These are the activations of a small network on made-up records, seen along a few directions, one row for each record.
Here are examples, each followed by its value of one field, Vibof.
Records without Vibof are marked none.
Other fields move the rows too, some of them a lot.
In the rows, 500 means zero.
Random noise pushes rows far along 9 fixed directions. That doesn't count. These rows show it; they differ only by the noise:
[548 548 435 454 572 509 514 430 514 546 466 561 444 436 537 535 476 516
 599 604 452 493 497 386 548 419 502]
[477 566 320 318 767 444 622 363 552 630 488 467 593 269 505 683 452 703
 659 612 426 383 609 310 601 372 562]
[425 452 667 394 358 619 533 552 581 454 490 494 564 554 464 385 675 541
 565 710 635 508 469 513 554 581 467]
[409 520 640 531 742 556 420 432 391 437 616 419 515 350 426 536 390 309
 375 527 432 422 506 471 480 389 453]
[448 529 224 577  69 548 446 479 750 551 411 622 480 598 307 399 624 599
 764 638 395 586 455 696 642 559 515]
[514 498 418 484 297 391 583 550 417 538 559 594 514 316 433 234 520 497
 544 348 316 612 425 566 518 701 403]
[652 430 269 611 543 328 480 474 575 576 544 297 495 325 560 601 632 499
 461 480 249 429 436 635 456 304 646]
[415 434 578 345 656 482 551 402 663 221 603 123 682 374 553 642 659 792
 489 688 422 500 563 592 559 444 342]
[507 530 357 554 459 345 457 422 401 802 460 899 414 500 477 380 443 236
 711 331 234 597 310 609 604 500 562]
[354 487 464 594 560 450 430 435 493 342 701 271 579 352 350 473 464 426
 345 425 315 570 510 673 495 451 428]
[311 515 551 369 734 461 517 362 475 490 585 471 690 245 378 574 438 545
 597 496 282 396 523 583 614 511 364]

[297 467 800 263 721 217 681 447 241 402 757 323 657 363 569  89 440 527
 249 248 580 944 443 427 546 779 365] | l8
[255 357 669 317 538 604 575 633 548 680 531 555 777 538 357 579 700 529
 624 631 714 264 484 600 538 510 673] | l3
[665 531 315 617 677 308 455 452 554 693 460 413 499 259 664 785 482 568
 523 449 246 148 533 536 462 369 565] | none
[471 456 468 713 336 494 345 512 713 250 544 240 647 371 492 635 497 684
 426 516 340 268 647 763 551 551 314] | l6
[638 536 336 603 345 528 464 581 486 728 379 548 461 407 394 417 576 437
 556 535 516 283 517 464 438 457 739] | l7
[633 478 349 561 313 511 514 598 637 587 362 470 479 447 484 551 636 600
 623 544 410 336 490 523 530 543 591] | l2
[278 486 462 413 666 504 437 380 637 381 549 293 602 657 465 678 558 666
 470 612 593 658 562 552 593 339 524] | l3
[379 453 652 508 381 641 460 533 571 432 529 575 589 621 332 519 626 417
 561 622 504 454 431 701 570 540 471] | l1
[487 463 665 649 612 626 311 392 576 143 514 222 441 574 521 702 512 475
 363 703 565 374 584 576 441 326 380] | l7
[306 451 757 340 688 655 563 522 511 636 516 599 608 754 532 616 579 330
 533 637 821 435 475 417 506 286 730] | l6
[691 468 718 473 464 662 512 609 351 578 402 579 388 612 641 418 537 303
 413 602 716 413 421 324 402 507 543] | l4
[457 528 396 539 340 599 424 433 685 181 505 436 431 608 418 625 451 674
 562 584 316 582 598 704 512 467 249] | l5
[432 549 510 364 290 585 776 749 453 616 612 420 572 429 383 269 624 583
 413 510 826 513 563 321 344 666 672] | none
[504 524 496 568 483 582 496 605 435 555 547 643 394 596 455 496 382 330
 394 492 643 462 608 408 418 428 600] | l5
[486 432 341 424 292 385 771 624 473 621 580 460 561 519 523 272 615 660
 429 376 783 668 611 370 490 663 636] | l4
[350 470 270 523 633 290 542 457 502 833 645 217 648 278 307 438 483 489
 267 355 594 559 541 453 512 432 948] | l8
[352 559 315 399 476 557 529 440 529 657 474 622 609 350 269 554 486 595
 653 499 417 436 563 515 597 533 546] | l1
[675 534 618 552 763 482 451 397 331 289 463 474 258 453 718 646 339 403
 427 453 395 567 506 332 413 370 264] | l2

Which value of Vibof does each new row have?
[383 495 489 374 658 416 514 435 581 660 511 581 556 661 583 589 520 533
 610 544 712 632 542 355 656 445 649] | l2
[658 413 580 563 689 436 479 483 486 535 548 377 473 577 628 618 577 390
 375 503 505 444 417 538 462 306 616] | l4
[671 474 328 583 359 457 583 609 569 461 518 279 570 233 444 559 554 669
 379 415 366 279 555 530 412 488 546] | l6
[408 406 413 466 525 449 573 566 617 548 573 391 495 783 556 525 661 421
 385 487 657 665 483 564 504 374 773] | l5
[191 573 568 348 612 570 529 377 451 483 590 593 555 700 371 432 471 419
 520 516 602 820 516 478 610 463 496] | l1
[654 491 588 519 632 664 519 528 410 516 502 443 330 588 596 556 484 329
 418 588 614 461 453 334 330 249 618] | l4
[443 604 252 734 112 513 422 580 564 850 490 719 393 659 134 328 498 221
 513 440 580 534 400 595 503 525 786] | none
[518 649 258 669 610 517 385 401 479 390 519 655 238 629 494 580 184 321
 479 401 376 631 552 434 536 360 438] | l5
[336 450 792 674 308 771 293 620 625 277 511 420 516 756 333 464 602 314
 414 698 698 411 497 662 544 561 447] | l2
